A small network was shown many inputs. Here are its activations along a few directions, one row for each input.
Each table varies a few parts of the input and shows all the possible inputs, shuffled.
Descriptions start from the smaller parts, as in this example, which fits no table here: ring(5) and (point or line(9) or (values(3) and line(6))).
Shared parts are said once, and a part with two or three values counts as separate values.

Other details of the inputs vary at random and push rows far along two fixed directions, the same in every table; ignore that.

Rows:
r1: |  447 | -474 | -240 |  416 | -917 |  451 | -226 |  135 | -202 | -532 | -188 | -541 |
r2: |  -25 |  204 |  662 |  657 | -454 | -405 |  156 |   80 |  154 | -452 |  -91 |  -69 |
r3: |   96 | -142 | -344 | -223 |  919 |  -24 |  -83 |    5 |    1 |  737 | -105 |  314 |
r4: |  118 | -270 | -498 | -379 | -129 |  437 | -142 |   17 | -126 |  109 |   26 | -159 |
r5: |   62 |  -46 |  -58 | -282 |  170 |   75 |  -27 |   50 |  233 |  465 |  -24 | -110 |
r6: |  593 | -146 | -298 | -107 | -167 |  301 |    8 |  -64 | -172 | -256 |  -39 |   -6 |
r7: |   80 | -296 | -283 | -106 | -379 |  338 | -172 |   95 | -111 |  -46 |  -39 | -298 |
r8: |  -91 |  -50 | -254 | -576 |  379 |  122 |  -46 |  -51 |  236 |  764 |    9 |  -43 |
r9: |  392 |  -60 |  -68 |   58 | -183 |  105 |   51 |   -1 |    4 | -138 |  -69 |  -59 |
r10: | -689 |  293 |  436 | -139 |  230 | -430 |   60 |   20 |  267 |  387 |  102 |   51 |
r11: |  462 | -175 | -355 | -114 | -202 |  383 |  -42 |   -4 | -175 | -262 |   10 |  -84 |
r12: | -164 |  156 |  358 |   87 |   -7 | -224 |   73 |   54 |  255 |  114 |  -32 |  -25 |
r13: |  330 | -176 | -539 | -358 |  -26 |  457 |  -62 | -110 | -185 |   -1 |   40 |  -32 |
r14: | -342 |  418 |  516 |  120 |  176 | -453 |  204 |  -39 |  224 |  -63 |   94 |  222 |
r15: | -207 |   53 | -394 | -742 |  478 |  173 |    3 | -121 |   24 |  532 |  164 |  177 |
r16: |  -97 | -396 | -205 |  584 | -190 |   75 | -285 |  179 | -496 | -424 |  -85 | -153 |
r17: |  162 |    1 | -503 | -682 |  398 |  326 |   27 | -218 |  -91 |  296 |  124 |  217 |
r18: | -297 |  200 |  572 |  606 | -494 | -337 |   82 |   34 |   58 | -509 |  -18 |  -97 |
r19: | -298 |  455 |  498 |   58 |  210 | -425 |  230 | -109 |  106 | -220 |  147 |  332 |
r20: |  325 | -330 | -348 |  245 | -769 |  468 | -173 |   51 | -456 | -760 |   34 | -314 |
r21: |  116 | -276 | -568 | -310 |  857 |  187 | -190 |   44 | -122 |  628 |  -73 |  215 |
r22: | -486 |  414 |  486 |  120 |  127 | -450 |  188 | -103 |  172 |  -40 |  105 |  208 |
r23: | -584 |  426 |  431 |  -13 |  148 | -413 |  166 | -133 |  -25 | -214 |  236 |  304 |
r24: | -192 |  456 |  439 |  -71 |  365 | -455 |  269 | -111 |  252 |  136 |   60 |  356 |
r25: |   65 |   35 |  516 |  799 | -766 | -173 |   19 |  149 |  -25 | -804 |  -80 | -252 |
r26: |  -42 | -287 | -428 |   80 |  481 |  109 | -202 |   19 | -264 |  285 |  -98 |   98 |
r27: | -256 |  333 |  641 |  212 |   85 | -502 |  204 |   23 |  393 |  183 |  -58 |   99 |
r28: |  520 | -321 | -172 |   59 | -339 |  283 |  -92 |  111 |   71 |   87 | -157 | -349 |
Each input here is: line(4) and (point or line(6)).
The inputs of r4 and r2 match in every part but the line(4) part. If r15 is changed in the same way as r4 into r2, which row does it become? -> r9
Change only the line(6) part in r5. List by row number the other rows that result. -> r11, r12, r14, r19, r25
Change only the line(4) part in r1. List by row number the other rows that result. -> r7, r12, r27
Start at r8 and move only the line(6) part, one step at a time. The first step leads to r1. Which rows follow, in order? -> r18, r22, r13, r17
